A small network was shown many inputs. Here are its activations along a few directions, one row for each input.
In each table, some parts of the input vary, and every possible input appears once, in random order.
Descriptions start from the smaller parts, as in this example, which fits no table here: one of 8 places around a ring, together with either a single point or one of 11 places around a ring or (one of 2 separate values, together with one of 6 places along a line).
Shared parts are said once, and a part with two or three values counts as separate values.

Other details of the inputs shift rows strongly along three fixed directions, in all tables alike. That doesn't count.

Table:
R1: [ 36  25 -49  33  56   6  52  20  37 -87  -4]
R2: [ 84 -22 -52 -48   9 -12 -49  58 -39  17 -12]
R3: [ 43 -40 -63 -62  48  -2  23  22  17  -5   6]
R4: [ 12  -8 -37 -37 -17 -50  86 -62  83  11  49]
R5: [ -36  -13   33  -36  -55  -58   13 -115   11   99   41]
R6: [-48   2  57  14 -37 -34  -2 -37 -37  22  14]
R7: [-73  60  85  57 -27  25  -5 -47   0  10  -4]
R8: [  -4   76   43   83   36  102  -24  115  -20 -101  -60]
R9: [-17  27 -19  10   3 -10 103 -59 108 -40  39]
R10: [ 23  26 -11  21  29  33 -12  26   5 -39 -18]
R11: [ 45 -30 -56 -21   7  -9 -35  21 -19  24  13]
R12: [ 30  24 -49  35  47  14  29  30  34 -72  -3]
R13: [-60  18  70  -6 -56 -40  60 -91  23  53  24]
R14: [ -37   55    5   75   18   12   57    3   54 -105   16]
R15: [ 34 -52 -37 -63  16  33 -80  75 -59  52 -13]
R16: [ 10 -41  -1 -51  -9  12 -26 -27 -53  68  -5]
R17: [ 79 -83 -39 -22   1 -18 -23  24  50 -24 -52]
R18: [ 23  37 -44  19  22   4  87  12 103 -80  26]
R19: [-50  61  81  63   8  80 -49 103 -38 -38 -46]
R20: [-43   0  55  22 -35  -3 -47  -2 -65  28   2]
R21: [-62  11  64  -6 -27  -7   5 -16  -2  48  10]
R22: [ 16 -12 -39 -23  -7 -81  77 -68  60  11  46]
R23: [-81  76 109  95 -26  15   6 -11  -9 -17 -11]
R24: [ 52 -45 -51 -31   9  19 -91  51 -78  48 -10]
R25: [ 57 -10 -77 -35  41 -30  62 -43  65 -32  24]
R26: [ 13   4 -21 -13  -6 -17  10 -32  32  13  24]
R27: [ 43   1 -19 -24  26   8 -10  98 -11 -28 -20]
R28: [ 44 -32 -63 -11  31  18 -46  55 -49 -30  -7]
R29: [ 16 -71  -1 -33 -47 -33 -66 -23 -30  63 -71]
R30: [-59 -37  45 -16 -33 -21 -26 -86 -81  73  12]
R31: [ -3 -47 -17 -32 -26 -18 -53 -16 -56  54  25]
R32: [-83  41  98  41   0  59 -27  23 -38   7 -33]
Description of these inputs: either one of 2 separate values or (one of 5 places along a line, together with one of 6 places along a line).
Question: Start at R32 and move only the place on the line of 5, one step at a time. The first step leads to R8. Which rows follow, in order?
Answer: R10, R12, R28
Question: Which other rows does R18 become when the place on the line of 6 takes its other values? List them by row number.
Answer: R4, R8, R9, R13, R16
Question: Which other rows belong to the same alternative as R17? List them by row number.
Answer: R29

Table:
R33: [-42  70  60  45  17  74 -27  29 -36  -8 -20]
R34: [-43  56  67  22 -18  17  27  -4  41  15  11]
R35: [  4 -91 -31 -88 -14 -30  13 -80  23  97  14]
R36: [ 19  10 -34  -4  54  38  58  35  68 -68  -1]
R37: [ -57  -14   51   25  -33  -18   20 -103   19   11  -12]
R38: [-26 -12  44   9 -49 -59  16 -55  12  22   0]
R39: [ 61 -84 -78 -53  11 -46 -19   2  -1  -2  -8]
R40: [ 40 -13 -39 -41  -6 -30  32  -2  67  28  16]
R41: [  4  16  29 -12  -1  40 -66  99 -88  13 -12]
R42: [  5  67  21  61  30  97 -67  95 -78 -48 -36]
R43: [ 97 -20 -90 -21  18  -1 -62  72 -48   4  16]
R44: [ 113  -77 -117  -73   12  -32  -38  -15    7   25  -10]
R45: [ 13  29 -18  42   5 -50  74  -9  62 -87  24]
R46: [ 21  -6 -23  19  22  26  25  24  55 -72 -38]
R47: [-50  -9   5  -9  -2   4  14 -68 -19  36  37]
R48: [-50  73  46  55  -3   4  44  20   3 -56  23]
R49: [ 53 -21 -92  -3  49   2  22  10  14 -56  19]
R50: [  37  -34   10  -20  -16   40 -102   33  -70   60  -65]
R51: [-54 -41  34 -13 -28 -27 -42 -60 -90  79  18]
R52: [ 41 -10 -44 -30  21   3  38 -15  72  -3 -10]
R53: [ 33   3  23  10 -25  25 -86  79 -45  24 -57]
R54: [  43   55  -21   69   15   -5   35   44   84 -112  -20]
R55: [-77  -5  56 -19 -10 -13  46 -54  29  34  22]
R56: [-60   4  71 -30 -44 -28  32 -44   9  66  28]
R57: [-55 -31  44 -24 -18 -20  16 -38  11  46  -8]
R58: [-38 -32  47  15 -31   9 -59 -57 -81  55 -12]
R59: [ 59 -93 -86 -68  13 -56 -36 -10 -41  31  15]
R60: [ 33 -40 -48 -30 -10 -34 -15 -80 -11  49  19]
R61: [-18  -3 -33  -9  26 -18  38  -8   7 -25  38]
R62: [ 12 -12 -28   9  23 -18  45  22  66 -69 -24]
R63: [ 23 -23  31  -7 -28  13 -87  89 -75  25 -59]
R64: [-58  55  39  24 -32 -13  32 -56  14  21  52]
R65: [-38  40  26  47  -5   4  21 -73  -5   3  17]
R66: [-68  38  42  21  15  10  45  -5  12 -32  18]
R67: [ 17  29   5 -12  -1  41 -61  73 -53  26   4]
R68: [-27   9  53 -19  -9  40 -33 -17 -30  74 -14]
R69: [-52  59  59  70 -16 -15  37 -14  -8 -37  17]
R70: [ 15   0 -47 -21  44  26  37  16  30 -39  21]
R71: [ 43  -7 -49 -29  12 -42  84  26  99 -45  14]
R72: [ 29  65  17  92  14  42 -52  99 -28 -84 -36]
Question: The inputs of R53 and R50 match in every part but one. If R64 is changed in the same way as R53 into R50, which row does it become?
Answer: R42
Question: The inputs of R33 and R70 match in every part but one. If R65 is changed in the same way as R33 into R70, which row does it become?
Answer: R49
Question: What is each input in this table made of?
Answer: one of 5 places around a ring, together with one of 8 places around a ring
Question: Start at R66 and move only the place on the ring of 8, one step at a time. The first step leads to R55. Which rows follow, in order?
Answer: R57, R62, R39, R59, R51, R61
Question: Which other rows does R39 become when the place on the ring of 5 takes its other values? List them by row number.
Answer: R37, R38, R44, R54
